A small network was shown many inputs. Here are its activations along a few directions, one row for each input.
Each table varies a few parts of the input and shows all the possible inputs, shuffled.
A made-up example of a description, with smaller parts first: one of 5 places around a ring, together with either a single point or one of 9 places around a ring or (one of 2 separate values, together with one of 6 places along a line).
Shared parts are said once, and a part with two or three values counts as separate values.

Other details of the inputs vary at random and push rows far along two fixed directions, the same in every table; ignore that.

Table:
R1: 4,-8,-15,-5,-12,9,-8,-11,-6,8,0,2,-6,-7,-6
R2: 10,-11,-3,9,-3,9,-3,-9,-5,0,14,7,8,-6,-3
R3: -3,-1,5,0,-11,-27,23,32,25,5,-23,-12,10,-12,15
R4: 2,-1,2,4,-17,10,-2,-7,-12,5,-4,-3,-7,-1,-11
R5: 2,-7,4,18,-6,8,2,-5,-6,-3,10,5,2,-4,-13
R6: -4,-4,-8,4,-15,8,-4,-7,-7,5,-4,0,-12,-5,-16
R7: 5,-5,-2,5,1,21,-3,-5,1,-14,1,-3,-4,-5,-6
R8: 12,-7,-4,4,-6,10,-9,-6,-12,-9,0,5,6,-2,2
R9: -16,19,24,-25,48,-21,-2,-18,3,4,11,3,-6,21,-3
R10: -21,27,18,-24,43,-21,-11,-12,-4,2,13,2,-9,27,5
R11: -24,15,28,-18,40,-29,-11,-14,-9,-4,0,4,-7,21,-2
R12: -15,0,-8,10,-10,-26,16,41,23,8,-15,-6,7,-3,21
R13: -2,-11,4,12,-5,13,-5,-5,-6,-12,-5,4,-3,-7,-10
R14: 3,-6,-17,6,-9,10,-8,-4,-8,3,6,13,-1,4,2
R15: 8,4,-4,-3,-11,18,0,-7,-5,2,3,-9,-7,0,-7
R16: -2,-1,1,5,2,-21,23,36,33,3,0,-18,16,-11,20
R17: 1,3,-1,14,-12,9,-5,1,-14,-4,2,6,-2,4,-6
R18: -18,21,22,-26,47,-21,-10,-15,-2,-7,7,-2,-7,23,2
R19: 2,1,-14,-3,-10,16,-2,-7,0,3,3,-6,-12,-4,-12
R20: 15,-6,-4,-3,-9,9,-1,-13,-7,0,-3,6,2,-5,-3
R21: 1,4,-16,8,-6,18,-2,0,-2,-2,8,4,-6,8,-4
R22: 13,3,-3,-2,-7,17,6,-9,0,-5,0,-2,-4,-1,-10
R23: 10,-1,-8,5,-9,10,-9,-3,-14,-1,6,9,4,2,5
R24: -4,-2,7,7,-6,-27,23,36,25,7,-16,-9,16,-11,16
R25: 14,-8,-2,4,-4,10,-1,-10,-6,1,5,10,7,-4,-3
R26: 0,-4,-2,-10,-12,-25,13,29,20,15,-16,-17,12,-12,28
R27: 6,-15,-3,3,-2,14,-9,-9,-6,-9,-1,6,2,-9,0
Description of these inputs: one of 3 separate values, together with either one of 4 places along a line or one of 5 places along a line.
Which other rows does R24 become when the place on the line of 5 takes its other values? List them by row number. -> R3, R4, R5, R6
Which other rows does R2 become when the choice among 3 separate values takes its other values? List them by row number. -> R5, R16
A walk changes only the place on the line of 4. It starts at R13 and steps to R11. List the rest of the walk in order. -> R17, R12
Which other rows does R18 become when the place on the line of 4 takes its other values? List them by row number. -> R7, R10, R21

Table:
R28: -14,11,-2,12,11,9,-3,-5,-2,-2,18,3,-13,11,-20
R29: -19,19,31,-15,35,-12,-1,-13,-2,-10,-7,-3,-12,17,-13
R30: -5,-4,2,-15,-2,3,-11,-21,-12,6,-13,5,-14,-3,-11
R31: -33,6,6,-20,21,-15,-26,-33,-22,13,2,11,-27,20,-15
R32: 6,-5,-1,-7,-22,8,-6,-8,-13,9,-15,-4,-6,-9,-5
R33: -17,24,10,1,14,-22,13,22,15,8,7,-12,-1,12,3
R34: -7,-5,3,14,-9,-33,11,40,13,-1,-19,1,20,-3,29
R35: -1,-14,-26,15,-52,-10,17,44,18,13,-30,-12,3,-22,16
R36: -23,41,-3,-43,51,-11,-13,5,15,-11,5,-20,-19,34,26
R37: -25,15,13,-23,16,-17,-22,-32,-29,16,2,9,-24,24,-13
R38: 13,-25,-4,23,-15,25,-12,-6,-16,-17,-4,13,9,-16,-3
R39: -18,-3,8,6,10,-30,-1,17,2,-3,-9,10,8,6,19
R40: 19,-21,-18,-1,-25,25,-6,-18,-5,1,-2,-4,-3,-22,-13
R41: 11,-19,-7,12,-3,-3,9,19,18,1,8,2,23,-14,21
R42: -12,-12,-4,-11,-13,-26,9,29,24,14,-30,-17,3,-22,20
R43: 11,-2,2,-22,2,2,-5,-27,-8,6,-3,0,-5,-3,-11
R44: -11,1,14,3,13,13,-6,-11,-4,-15,-3,-3,-13,1,-19
R45: -6,-6,22,-19,47,-10,-22,-38,-14,-12,17,16,3,9,-3
R46: -25,13,30,-27,54,-30,2,-8,18,-8,4,-13,-6,9,-2
R47: 19,-10,-1,9,-8,-4,12,19,11,4,8,-1,25,-9,23
R48: 22,-17,3,20,-21,24,-10,-5,-22,-14,-4,11,12,-11,-1
R49: 14,-15,4,1,5,-11,6,10,12,-11,-5,2,21,-16,18
R50: 1,9,-9,-6,-8,13,-17,-31,-29,20,18,12,-16,13,-22
R51: 19,-5,5,2,15,20,-11,-34,-21,-4,25,23,6,12,-9
R52: 9,-7,4,0,17,6,-4,-18,-5,-2,20,18,9,5,2
R53: 15,-5,-14,22,-28,9,38,45,40,-2,-6,-22,15,-22,12
R54: -7,6,6,4,12,-29,1,18,3,9,9,7,17,7,21
R55: -6,-5,-4,12,13,-1,-15,-9,-13,0,20,21,4,8,-2
R56: 7,3,-1,12,9,13,-17,-26,-29,-2,23,29,2,17,-13
R57: 28,-15,-17,1,-43,10,12,14,8,7,-15,-18,11,-29,6
R58: 28,-8,-19,3,-32,42,-6,-31,-22,13,16,5,-7,-5,-20
R59: 3,-1,-7,-17,3,6,-2,-25,-2,18,10,5,-9,3,-8
R60: 3,17,-35,-37,2,21,-26,-12,-8,2,3,-8,-21,17,17
R61: 23,-16,-16,-3,-27,25,-2,-18,-6,0,-5,-1,-3,-19,-14
R62: 13,-9,-8,-1,-27,21,-6,-16,-17,4,-16,3,-8,-9,-15
R63: -2,-8,16,-1,19,0,-15,-19,-17,-13,-2,19,3,3,-1
R64: 22,3,-4,18,-18,38,12,-5,-1,-5,16,-8,0,-3,-17
R65: 1,1,7,-1,3,-16,28,33,37,-10,-14,-24,10,-17,12
R66: -20,20,34,-16,33,-12,-4,-12,-5,-7,-3,-7,-12,15,-10
R67: -37,28,29,-13,38,-37,2,2,5,-2,-6,-4,-14,28,-3
R68: -21,-7,7,7,14,-23,-10,8,-4,-4,-2,11,5,6,13
R69: -4,-9,-13,-12,-9,-22,17,26,34,25,-7,-17,9,-17,23
R70: 18,-11,-8,30,-36,41,10,10,0,-21,-13,-6,-3,-19,-19
R71: -5,-3,-13,3,-31,-13,7,20,2,14,-22,-5,-4,-5,6
R72: -8,14,24,-16,22,-35,23,28,33,-3,-11,-29,10,-5,17
R73: -7,0,-16,-3,-2,14,-21,-31,-22,16,18,15,-19,9,-24
R74: 33,-5,-47,9,-29,50,-16,15,-7,-23,4,-1,9,-3,28
R75: -6,2,-18,-3,-16,-15,7,16,11,23,-3,-1,-3,-4,5
R76: -12,6,8,-4,21,-10,16,13,28,2,9,-14,1,1,4
R77: -37,10,13,2,15,-40,14,39,29,-1,-16,-18,-4,5,13
R78: 28,-9,-21,3,-29,42,-3,-32,-19,11,12,9,-7,-4,-23
R79: 4,2,26,-21,44,-11,-16,-38,-18,-11,13,17,5,14,-4
R80: -1,0,-2,10,12,-1,-11,-9,-13,0,18,23,5,10,-2
R81: 13,-10,10,-2,1,-27,14,30,20,-4,-10,-12,31,-18,33
R82: 4,4,-3,29,-30,28,2,3,-15,-12,-1,-4,-10,3,-21
R83: -2,5,-16,-4,-17,-15,8,16,8,24,-5,-2,0,-1,5
R84: 0,11,18,-10,19,-15,18,10,21,-10,-7,-17,4,-2,1
R85: -8,-4,5,14,-11,-33,8,41,10,1,-16,-4,20,-4,32
R86: 19,3,-21,38,-38,36,15,15,-1,-7,6,-1,0,-6,-20
R87: 4,-1,-9,32,-27,44,-5,-14,-22,-19,4,8,-18,4,-35
R88: -11,22,22,-17,40,-9,8,-16,8,2,16,-3,-7,22,-9
R89: 5,-7,15,1,11,2,-12,-15,-19,-12,-5,16,7,3,-1
R90: -1,7,-12,23,-16,4,20,30,19,-1,2,-8,1,-5,-3
Describe the family of inputs behind these rows. -> one of 3 separate values, together with either a single point or (one of 4 places along a line, together with one of 5 places around a ring)
Changing only the choice among 3 separate values turns R48 into R66. The same change can be made to R81. Which row results? -> R72
Which other rows does R39 become when the choice among 3 separate values takes its other values? List them by row number. -> R35, R87
Which other rows does R33 become when the place on the line of 4 takes its other values? List them by row number. -> R28, R86, R90
